Each row below holds a small network's activations on one input, seen along a few directions.
Each table varies a few parts of the input and shows all the possible inputs, shuffled.
A made-up example of a description, with smaller parts first: values(3) and (point or line(9) or (line(4) and ring(5))).
Shared parts are said once, and a part with two or three values counts as separate values.

Other details of the inputs shift rows strongly along two fixed directions, in all tables alike. That doesn't count.

A family of inputs:
r1: 45	-28	11	46	7	69	70	-56	21	-2	50	-72	-9	9	5	-66
r2: 41	-24	15	38	9	56	65	-59	1	0	62	-77	-5	6	23	-62
r3: 20	9	-93	-27	26	44	10	-39	-21	-54	53	-62	-60	-13	-3	-76
r4: 41	-31	16	44	10	50	62	-59	-5	-18	78	-68	-2	11	15	-63
r5: 22	2	9	32	32	71	67	-28	-27	-28	85	-42	4	2	7	-75
r6: -17	45	-12	83	27	11	-17	43	11	24	-37	2	91	67	44	-51
r7: 6	-1	8	-98	-12	-13	13	-9	-2	-19	-13	26	-57	-75	-77	46
r8: -11	-35	28	-63	-46	-35	9	-20	-6	-28	15	14	-72	-72	-37	68
r9: 35	-16	75	-25	-1	9	56	18	-40	-4	32	58	-24	-50	-55	58
r10: 54	-49	82	-13	-23	-14	50	-13	-18	7	24	32	-28	-40	-46	70
r11: 7	2	13	-96	-5	-30	1	-14	-22	-40	17	28	-56	-72	-70	56
r12: -45	60	-81	19	22	-30	-76	10	36	-10	-46	-20	62	43	28	-51
r13: 46	-32	5	52	6	69	67	-58	28	0	57	-66	-8	6	2	-65
r14: 0	33	-25	-33	49	81	45	-37	-24	-27	68	-43	-10	3	4	-78
r15: -50	68	-71	4	25	-41	-77	8	9	-11	-39	-33	63	42	47	-49
r16: -7	-33	23	-61	-48	-16	18	-17	20	-12	-13	10	-79	-75	-48	65
r17: -59	36	-56	53	-6	-51	-82	0	32	-25	-24	-39	40	50	68	-22
r18: 29	-19	74	-29	-9	27	62	19	-28	24	6	55	-25	-58	-62	44
r19: 9	2	43	-88	12	10	34	11	-50	-15	29	66	-28	-45	-62	48
r20: -16	41	-19	89	26	10	-20	40	17	26	-30	9	92	64	42	-49
r21: 4	28	-29	-24	47	94	51	-34	-5	-29	56	-38	-14	5	-14	-82
r22: -44	69	-41	24	45	14	-49	31	0	15	-34	10	82	69	36	-58
r23: 19	-66	66	-39	-39	1	30	-15	15	29	1	14	-64	-51	-38	64
r24: -30	48	26	-35	15	-68	-62	77	-32	16	-63	113	61	23	-17	83
r25: -21	-8	-40	0	-12	48	18	-67	32	-34	45	-90	-57	-25	13	-64
r26: 13	6	19	29	-8	-59	-33	107	-48	46	-80	116	43	20	0	80
r27: 22	9	8	25	31	79	71	-29	-21	-11	70	-51	-1	-4	13	-75
r28: -19	-22	50	13	-33	-98	-70	52	15	38	-69	66	33	26	17	106
r29: -27	-5	-27	79	-5	-18	-55	8	61	32	-37	-31	55	72	66	-28
r30: -3	13	-2	95	4	-12	-30	10	25	42	-41	-23	87	72	55	-41
r31: -50	62	-69	11	25	-48	-82	9	3	-29	-24	-23	68	48	41	-49
r32: -42	40	-4	-50	-15	-92	-85	55	2	24	-102	73	38	-13	-28	70
r33: 21	-62	66	-48	-36	-11	32	-16	3	24	10	8	-62	-50	-23	70
r34: 26	14	-64	-15	49	88	41	-17	-43	-35	68	-26	-39	13	1	-78
r35: -49	4	0	-6	-52	-96	-77	48	38	26	-99	64	16	-11	-2	94
r36: 67	-42	-24	55	9	62	58	-38	-18	-9	59	-58	-33	17	21	-62
r37: -6	-15	-56	81	-2	-23	-63	27	15	23	-34	-23	29	83	85	-27
r38: 20	-68	67	-40	-36	-20	26	-14	-3	6	24	18	-56	-43	-29	71
r39: 24	-67	62	-38	-38	1	36	-12	23	22	-3	14	-64	-46	-40	67
r40: 16	-46	-12	-53	-47	-22	9	0	-19	-18	-1	23	-106	-67	-32	67
r41: -54	12	10	-22	-48	-107	-78	46	11	25	-92	52	17	-11	18	95
r42: -38	65	-52	31	44	13	-45	32	14	10	-31	16	82	70	32	-53
Description of these inputs: ring(6) and (point or line(6)).
Question: The inputs of r27 and r15 match in every part but the ring(6) part. If r18 is changed in the same way as r27 into r15, which row does it become?
Answer: r32
Question: The inputs of r34 and r3 match in every part but the ring(6) part. If r21 is changed in the same way as r34 into r3, which row does it become?
Answer: r7
Question: List by row number the other rows that have the ring(6) part in common with r2.
Answer: r1, r4, r10, r13, r30, r36

A family of inputs:
r43: 47	-30	36	-24	3	24	44	-32	-13	10	36	-1	-24	-28	-39	6
r44: -21	53	-44	55	22	-11	-53	39	-7	15	-57	13	75	66	34	-38
r45: 17	-3	22	18	-17	-46	-8	47	-32	30	-38	65	24	-8	-7	53
r46: 48	-27	28	-5	-5	32	51	-16	-33	-4	27	6	-41	-27	-35	7
r47: 27	-44	15	-31	-13	10	23	-41	6	-7	39	-10	-50	-28	-27	20
r48: 32	-42	-2	-13	-22	4	34	-13	-18	-13	31	-12	-61	-51	-19	10
r49: -67	62	-21	36	23	-27	-71	30	17	5	-33	-5	74	54	56	-25
r50: -9	-19	44	-20	-12	-48	-38	31	-6	39	-33	53	17	12	2	66
r51: 10	-12	-42	33	17	21	-10	-44	24	-11	32	-81	6	31	33	-77
r52: -13	15	-61	9	24	39	-14	-46	29	-20	34	-60	3	32	23	-77
r53: -16	10	13	-40	-1	-35	-32	50	-15	26	-48	61	2	4	1	65
r54: 19	-20	-11	-43	-10	23	23	-13	-12	-22	10	-8	-68	-44	-43	0
r55: -15	20	-79	31	13	39	-2	-24	7	-31	37	-50	-9	17	36	-76
r56: 11	-15	36	13	-13	-39	-16	53	-21	18	-42	69	17	14	-13	60
r57: 8	-15	7	-4	-23	-57	-31	31	-3	17	-43	47	-4	7	7	76
r58: 3	19	-72	13	26	34	-4	-25	15	-23	18	-72	-9	24	32	-78
r59: -1	-18	12	7	-32	-54	-38	34	-11	12	-49	56	-7	7	-3	72
r60: -4	-17	2	9	-35	-62	-32	39	-13	15	-38	59	-2	-8	5	72
r61: -13	29	32	-31	-9	-48	-16	26	-13	19	-54	58	44	-12	-28	50
r62: 1	-1	10	-48	-5	7	21	-27	6	-29	24	-21	-50	-64	-44	5
r63: -36	33	-25	66	2	-59	-74	19	26	1	-41	-29	70	47	56	-20
r64: -12	4	-15	-22	-23	-58	-38	51	-12	14	-58	55	-2	-25	-16	51
r65: -19	40	-25	30	40	47	11	-23	17	-35	46	-54	30	20	16	-81
r66: -32	44	-68	36	14	-32	-70	28	20	5	-51	-1	51	67	57	-17
r67: -21	20	-47	21	29	61	-2	-17	-6	-21	33	-50	-7	39	37	-80
r68: 7	28	-41	17	41	53	7	-36	9	-3	30	-52	31	31	11	-89
r69: 7	27	-10	57	26	34	17	-37	6	-19	46	-66	33	21	28	-74
r70: 7	-40	24	-10	-34	38	49	-33	43	15	7	-14	-56	-43	-30	18
r71: -23	21	-56	23	27	53	4	-12	-8	-18	44	-47	-2	24	45	-81
r72: 22	-17	21	-51	16	37	38	-17	-2	-5	36	12	-27	-29	-51	-1
r73: 29	-27	46	-3	-18	53	68	-24	25	30	3	-4	-29	-45	-40	3
r74: -2	17	-6	56	29	35	16	-27	14	-29	56	-61	31	29	31	-71
r75: 2	12	13	-25	6	-34	-18	57	-11	20	-50	71	21	6	-17	59
r76: -29	43	-43	55	26	-7	-53	47	2	3	-45	15	71	74	39	-39
r77: 12	22	10	-25	3	-35	-16	47	-19	30	-59	66	23	-2	-21	56
r78: -9	-14	54	15	-26	-19	0	46	37	53	-67	60	30	-2	-17	56
r79: -34	17	11	-38	-26	-63	-38	17	7	2	-51	50	18	-11	-15	63
r80: 38	-40	39	-25	5	25	44	-22	-5	0	46	4	-26	-20	-36	8
r81: -38	14	-30	74	-13	-21	-51	21	65	42	-76	-30	61	50	51	-32
r82: 15	-18	9	-9	-22	-67	-34	39	-5	23	-57	37	-2	-2	1	69
r83: 2	-19	50	-25	-5	17	34	-25	-10	-15	53	-14	-42	-40	-15	20
r84: 18	-33	26	-34	-23	-7	33	-40	-2	-21	28	-30	-41	-46	-25	12
r85: 2	-9	8	-61	-13	3	28	-36	2	-26	18	-22	-43	-54	-40	1
r86: 36	-36	21	-3	-5	25	56	0	-27	-11	48	14	-39	-34	-24	9
r87: 6	-4	30	-51	4	26	50	-23	-8	-24	35	4	-19	-38	-44	1
r88: -12	18	-70	28	16	47	-8	-30	9	-35	26	-54	-14	32	27	-75
r89: -8	10	6	-10	-4	-33	-14	61	-21	15	-38	77	21	-9	-19	47
r90: 29	-2	-1	-29	3	36	52	-6	-33	-6	28	17	-37	-51	-42	-3
r91: -42	36	-27	70	1	-49	-70	10	28	-5	-27	-20	67	56	61	-12
r92: 19	-11	32	2	-4	-45	-12	52	-13	25	-40	63	22	16	-2	67
r93: 0	-38	48	-18	-21	53	54	-21	29	27	14	-11	-50	-37	-20	12
r94: -58	60	-44	42	10	-42	-77	16	31	-9	-40	-8	66	47	45	-20
r95: 11	-30	25	-31	-25	0	35	-47	0	-25	39	-18	-42	-37	-20	22
r96: 28	-35	27	-32	0	27	41	-14	-21	-1	41	-6	-58	-20	-3	23
r97: -30	31	-5	63	12	-37	-42	21	13	5	-27	-7	97	73	56	-28
r98: 3	-18	20	-66	10	36	24	-24	-6	1	37	1	-45	-30	-32	5
r99: 3	-28	48	-38	-13	14	41	-33	-15	-12	46	-15	-36	-30	-11	17
r100: -13	-5	30	-65	-2	25	36	-30	-12	-18	36	-6	-37	-39	-25	7
r101: 32	11	-34	51	31	43	24	-26	-5	-5	34	-58	18	41	40	-71
r102: 14	15	29	-37	9	28	44	-24	-11	-16	31	0	-23	-56	-52	3
r103: -4	-4	-28	48	19	50	4	-21	-9	-16	43	-58	-6	47	52	-70
r104: -7	-2	-37	50	17	42	10	-16	-11	-13	54	-54	-1	33	60	-71
r105: 18	-23	-2	-62	-2	14	16	-30	7	-8	18	-14	-51	-45	-47	-1
r106: 6	-21	12	4	-30	-61	-40	41	-12	16	-60	43	-5	-1	-8	61
r107: 3	6	49	-4	-19	-56	-9	20	-16	23	-41	47	45	-3	-12	55
Question: The inputs of r72 and r98 match in every part but one. If r74 is changed in the same way as r72 into r98, which row does it become?
Answer: r83
Question: The inputs of r61 and r87 match in every part but one. If r44 is changed in the same way as r61 into r87, which row does it become?
Answer: r76
Question: What is each input in this table made of?
Answer: line(5) and (point or (values(2) and line(6)))
Question: Which other rows does r60 become when the line(5) part takes its other values? List them by row number.
Answer: r45, r48, r86, r104
Question: Which other rows does r77 become when the values(2) part takes its other values? List them by row number.
Answer: r101
Question: Which other rows does r100 become when the line(6) part takes its other values? List them by row number.
Answer: r49, r53, r67, r71, r98
Question: Which other rows does r89 become when the values(2) part takes its other values? List them by row number.
Answer: r86
